Each row below holds a small network's activations on one input, seen along a few directions.
In each table, some parts of the input vary, and every possible input appears once, in random order.
A made-up example of a description, with smaller parts first: one of 6 places along a line, together with either a single point or one of 9 places around a ring or (one of 3 separate values, together with one of 8 places around a ring).
Shared parts are said once, and a part with two or three values counts as separate values.
In the rows, zero is written as 128.

Other details of the inputs shift rows strongly along two fixed directions, in all tables alike. That doesn't count.

A family of inputs:
R1: 156	119	93	209	123	147	118	116	36	161	145
R2: 110	141	129	119	120	84	124	127	157	132	125
R3: 137	141	169	86	156	184	177	138	166	114	104
R4: 135	140	199	88	139	187	172	146	136	93	95
R5: 101	160	181	147	150	198	178	125	81	117	106
R6: 149	118	94	162	106	137	121	119	99	150	168
R7: 125	141	187	49	182	162	176	156	197	112	86
R8: 136	112	129	96	108	71	105	124	172	125	126
R9: 152	109	123	54	135	62	126	132	187	137	96
R10: 130	105	108	219	140	156	95	118	55	165	153
R11: 138	126	126	140	105	101	113	114	119	122	143
R12: 139	115	80	208	126	129	114	120	47	175	147
R13: 127	120	136	63	106	82	115	144	202	122	130
R14: 119	117	112	44	123	76	106	135	206	104	134
R15: 129	124	120	168	108	105	103	113	92	136	138
R16: 147	106	124	140	139	115	95	125	123	145	130
R17: 128	115	103	158	135	125	114	127	124	152	135
R18: 129	136	172	67	158	180	162	137	149	75	94
R19: 142	114	102	194	126	136	96	117	100	153	173
R20: 144	154	145	146	151	205	191	136	89	128	130
R21: 147	109	105	139	117	112	93	125	138	146	171
R22: 126	125	124	108	99	94	119	131	158	123	150
R23: 154	103	119	97	124	93	111	125	162	132	125
R24: 103	144	82	136	130	127	111	127	122	121	119
R25: 105	119	103	99	140	83	103	137	174	115	122
R26: 119	138	121	104	108	69	120	117	174	129	138
R27: 118	168	178	138	129	203	174	124	90	109	142
R28: 110	124	119	176	120	114	116	116	90	143	137
R29: 127	105	126	74	145	83	120	131	185	144	97
R30: 118	134	77	82	103	98	99	125	161	115	136
R31: 127	126	113	178	95	132	101	123	99	141	173
R32: 148	106	110	170	129	134	102	115	89	148	134
R33: 104	107	95	166	135	120	92	119	97	128	134
R34: 111	116	117	175	118	109	102	123	100	148	134
R35: 118	155	177	166	138	225	170	141	87	112	127
R36: 114	122	113	181	113	117	102	135	110	146	144
R37: 135	128	142	49	111	52	122	123	200	115	112
R38: 128	117	144	62	121	58	122	133	193	116	98
R39: 131	132	79	157	110	139	98	112	85	118	134
R40: 136	116	134	99	107	84	121	125	160	113	124
R41: 128	149	169	100	171	193	199	143	134	122	96
R42: 146	115	103	163	111	146	107	118	107	149	167
R43: 122	130	109	227	104	153	105	120	63	140	174
R44: 125	140	173	130	174	223	198	134	86	127	92
R45: 154	124	94	123	111	117	133	129	127	147	159
R46: 115	140	88	50	120	74	114	132	205	107	109
R47: 126	132	112	178	91	124	110	115	92	136	175
R48: 154	105	121	151	131	124	98	119	117	143	149
R49: 166	113	95	135	118	94	122	121	112	146	144
R50: 113	128	127	105	124	73	115	141	179	134	120
R51: 129	135	128	144	115	96	107	116	111	133	130
R52: 106	136	196	76	154	172	175	153	153	113	75
R53: 115	119	91	143	124	106	96	122	134	118	154
R54: 144	120	92	176	118	130	127	117	104	151	156
R55: 120	127	92	80	122	86	96	125	158	114	96
R56: 115	169	189	121	146	191	187	133	119	98	119
R57: 156	139	170	125	152	220	193	128	91	112	106
R58: 121	109	116	96	134	94	95	126	150	112	113
R59: 103	126	78	125	124	108	98	121	123	127	109
R60: 115	156	175	148	140	201	180	131	102	103	128
R61: 132	157	162	114	172	195	200	150	110	127	104
R62: 127	144	197	112	147	199	166	147	109	105	91
R63: 109	161	190	96	158	178	189	150	149	96	93
R64: 112	135	124	124	120	78	123	131	156	132	128
R65: 108	112	124	107	122	62	117	129	163	133	113
R66: 130	120	123	187	114	121	95	123	83	142	138
Each input here is: one of 6 places around a ring, together with either one of 2 separate values or one of 4 places along a line or one of 5 places along a line.
Changing only the place on the ring of 6 turns R60 into R63. The same change can be made to R56. Which row results?
> R64
A walk changes only the place on the ring of 6. It starts at R51 and steps to R5. List the rest of the walk in order.
> R2, R26, R27, R37
Which other rows does R24 become when the choice among 2 separate values takes its other values? List them by row number.
> R25
List by row number the other rows that have the place on the ring of 6 in common with R30.
> R6, R13, R14, R21, R22, R27, R31, R42, R45, R47
Which other rows does R61 become when the place on the line of 4 takes its other values? List them by row number.
> R7, R17, R41
Which other rows does R33 become when the choice among 2 separate values takes its other values? List them by row number.
> R59
Which other rows does R3 become when the place on the line of 4 takes its other values? List them by row number.
> R19, R20, R54

A family of inputs:
R67: 120	151	144	110	126	132	166	136	154	118	138
R68: 119	152	199	118	173	250	176	143	92	84	76
R69: 116	163	173	114	170	247	177	132	81	76	88
R70: 123	132	178	45	120	51	148	143	220	124	104
R71: 128	99	101	185	84	57	63	105	125	158	179
R72: 113	104	79	193	103	40	72	117	103	167	136
R73: 113	127	134	237	142	202	115	115	13	139	142
R74: 120	145	129	16	111	83	146	139	228	111	120
R75: 139	95	80	176	78	64	48	119	117	140	181
R76: 168	96	127	54	170	112	155	140	168	152	90
R77: 187	119	126	226	133	215	150	116	37	169	170
R78: 102	161	155	117	170	188	187	143	126	107	93
R79: 135	107	62	168	73	72	59	102	118	130	183
R80: 109	141	105	32	141	78	129	140	209	116	93
Describe the family of inputs behind these rows.
> one of 2 separate values, together with either a single point or one of 6 places around a ring
Which other rows does R78 become when the place on the ring of 6 takes its other values? List them by row number.
> R68, R69, R72, R73, R80

A family of inputs:
R81: 148	95	127	214	147	170	93	121	58	134	154
R82: 154	126	176	111	168	223	150	141	95	128	97
R83: 132	114	153	75	130	90	131	155	166	142	67
R84: 97	189	145	49	69	113	99	133	209	43	138
R85: 120	134	129	236	123	140	138	125	71	156	185
R86: 163	138	174	99	160	198	207	119	127	107	128
R87: 147	111	63	156	85	43	108	132	137	188	150
R88: 167	107	146	55	144	100	126	124	159	117	86
R89: 182	103	63	135	101	55	104	102	130	163	169
R90: 114	162	193	153	146	210	197	144	116	141	137
R91: 69	150	140	91	148	88	131	139	192	94	103
R92: 126	158	140	95	166	213	172	122	87	81	94
R93: 67	151	133	87	137	102	128	141	199	113	100
R94: 128	143	146	70	128	97	166	147	186	160	122
R95: 118	112	149	230	119	136	107	99	38	136	138
R96: 131	135	125	223	110	129	147	102	61	148	174
R97: 142	145	149	70	122	74	176	129	171	134	114
R98: 127	152	218	109	157	186	186	136	90	104	69
R99: 144	119	186	127	169	223	146	140	112	119	105
R100: 114	151	134	107	172	241	168	136	89	105	105
R101: 80	153	119	68	135	101	137	145	177	122	92
R102: 120	118	135	220	120	156	98	131	40	168	137
R103: 160	113	104	223	135	168	127	121	71	152	198
R104: 109	112	151	246	131	145	98	122	46	142	148
R105: 117	130	193	55	65	112	98	129	180	72	141
R106: 129	174	199	116	77	218	185	137	120	74	181
R107: 96	123	39	141	93	48	85	134	134	149	116
R108: 107	121	85	220	147	188	101	115	48	114	169
R109: 173	76	67	136	111	68	63	130	131	167	117
R110: 167	125	124	54	141	118	151	139	191	156	132
R111: 122	105	52	137	118	71	71	97	129	115	150
R112: 89	134	75	154	103	33	80	102	145	117	135
R113: 99	136	58	141	95	30	79	110	127	130	127
R114: 125	148	124	98	164	230	179	147	96	99	80
R115: 106	115	186	77	141	90	122	147	197	131	88
R116: 155	118	137	68	143	121	150	139	206	147	141
R117: 184	98	49	139	103	72	101	126	143	181	155
R118: 155	96	154	64	148	101	126	116	172	106	96
R119: 109	104	52	142	122	91	63	118	149	139	154
Describe the family of inputs behind these rows.
> one of 3 separate values, together with either a single point or (one of 2 separate values, together with one of 6 places around a ring)
Changing only the choice among 3 separate values turns R86 into R111. The same change can be made to R117. Which row results?
> R114
Which other rows does R111 become when the choice among 2 separate values takes its other values? List them by row number.
> R112
Which other rows does R81 become when the place on the ring of 6 takes its other values? List them by row number.
> R82, R88, R99, R109, R118
